These are the activations of a small neural network, seen along a few directions. Each row is one input.
In each table, some parts of the input vary, and every possible input appears once, in random order.
A made-up example of a description, with smaller parts first: one of 3 separate values, together with either a single point or one of 11 places along a line or (one of 4 places along a line, together with one of 5 places around a ring).
Shared parts are said once, and a part with two or three values counts as separate values.
In the rows, zero is written as 128.

Other details of the inputs shift rows strongly along two fixed directions, in all tables alike. That doesn't count.

A family of inputs:
r1: [197,  70, 123, 143, 122, 119, 141, 119, 115, 171, 106, 180]
r2: [102, 162, 150, 117, 140,  96, 167,  72, 150, 103, 117, 114]
r3: [ 61, 142, 138, 130, 131, 117, 183, 152, 183,  69, 154,  68]
r4: [119, 159, 158, 158,  69, 101, 232, 110, 160, 108, 101, 106]
r5: [ 81, 111, 130, 123, 132, 102, 183,  94, 197,  54,  94, 104]
r6: [178, 122, 130, 142, 135, 117, 110, 111, 141, 165,  85, 204]
r7: [136, 111,  64, 185,  86, 148, 130,  60, 135, 139, 123, 185]
r8: [162, 102, 121, 133, 127, 119, 144, 117, 149, 165, 101, 153]
r9: [145, 176, 118,  97, 159, 168,  40, 157,  53, 176, 175,  88]
r10: [167, 122, 159, 170,  66, 124, 204, 121, 172, 136,  96, 153]
r11: [171, 134, 121, 135, 139, 122, 120,  57, 127, 145,  82, 131]
r12: [164, 118, 148, 116, 104, 177,  86, 196,  62, 153, 171, 151]
r13: [175, 159, 104, 114, 141, 152,  64, 167,  66, 185, 144, 128]
r14: [ 43, 165, 138,  98, 153, 107, 168,  98, 139,  95, 153,  39]
r15: [152, 144,  94,  85, 170, 160,  26, 144,  60, 154, 126, 135]
r16: [186, 140, 146, 158,  88, 155, 104, 156, 113, 183, 105, 166]
r17: [ 73, 101, 121,  84, 167, 142, 104, 149, 113,  58, 159,  95]
r18: [ 86, 155, 109,  78, 160, 127, 103, 150,  91, 137, 157,  83]
r19: [ 88, 149, 127, 142, 137, 130, 136, 157, 151, 109, 143,  87]
r20: [ 56, 125, 143, 146, 132, 110, 184, 155, 166,  64, 158,  68]
r21: [163, 161, 163, 165,  78, 121, 192,  86, 139, 147, 102, 117]
r22: [153, 111, 140, 143, 131, 101, 172,  96, 189, 123,  91, 179]
r23: [153, 124, 103, 104, 159, 160,  22, 145,  89, 159, 108, 155]
r24: [167,  97, 132, 101, 155, 142,  75, 150,  93, 148, 146, 187]
r25: [ 99, 105, 125, 101, 155, 137,  92, 165,  96, 141, 158, 112]
r26: [ 62, 145, 161, 106, 117, 165, 106, 206,  98,  95, 189,  78]
r27: [164, 143, 125, 124, 134, 104, 144, 100, 129, 145,  95, 174]
r28: [ 39, 112, 130,  95, 164, 131, 111, 144, 132,  51, 149,  71]
r29: [205,  92, 123, 159, 121, 141, 124, 151, 111, 159, 131, 166]
r30: [ 52, 129, 143,  92, 169, 126, 109, 163, 130,  76, 169, 113]
r31: [157, 107, 125, 166, 116,  96, 172,  94, 171, 160,  70, 158]
r32: [143, 104,  85, 188,  41,  78, 150,  55, 175, 122, 135, 149]
Description of these inputs: either one of 2 separate values or (one of 5 places along a line, together with one of 6 places along a line).
Q: What sort of input is r25?
A: one of 5 places along a line, together with one of 6 places along a line
Q: List by row number the other inputs of the same sort as r7.
A: r32

A family of inputs:
r33: [ 51, 156, 147, 109, 140, 125, 153, 152, 149,  70, 160,  79]
r34: [188, 108, 122, 135, 131, 135, 104, 109, 122, 161,  88, 188]
r35: [ 96, 130, 161, 156, 100, 101, 227, 125, 182,  87, 118,  83]
r36: [124, 144, 112, 115, 130, 162,  62, 165,  78, 146, 172, 122]
r37: [ 60, 123, 143, 108, 147, 112, 165, 126, 155,  58, 139,  76]
r38: [ 64, 150, 159, 137, 109, 111, 200, 138, 175,  73, 132,  82]
r39: [108, 112, 150, 148, 113,  87, 224,  98, 183,  87, 107, 114]
r40: [190, 103, 141, 172,  99,  96, 184,  81, 167, 150,  70, 190]
r41: [201, 114, 128, 148, 119, 138, 127, 131, 110, 177, 105, 168]
r42: [ 67, 146, 117,  92, 137, 147,  88, 159,  99, 104, 189,  93]
r43: [157, 118, 111, 108, 160, 145,  57, 140,  98, 164, 120, 164]
r44: [185,  99, 100, 159, 116, 115, 116,  87, 137, 162,  96, 174]
r45: [142, 116, 107, 100, 167, 145,  65, 152,  89, 156, 137, 137]
r46: [109, 152, 120, 111, 118, 165,  71, 179,  86, 143, 179, 101]
r47: [193,  96, 112, 172,  98, 118, 143,  74, 141, 155,  80, 185]
r48: [111, 180, 118,  78, 164, 148,  61, 133,  76, 153, 154,  89]
Q: What is each input in this table made of?
A: either a single point or (one of 3 separate values, together with one of 5 places along a line)
Q: Change only the choice among 3 separate values in r38. List by row number the other rows that result.
A: r35, r46
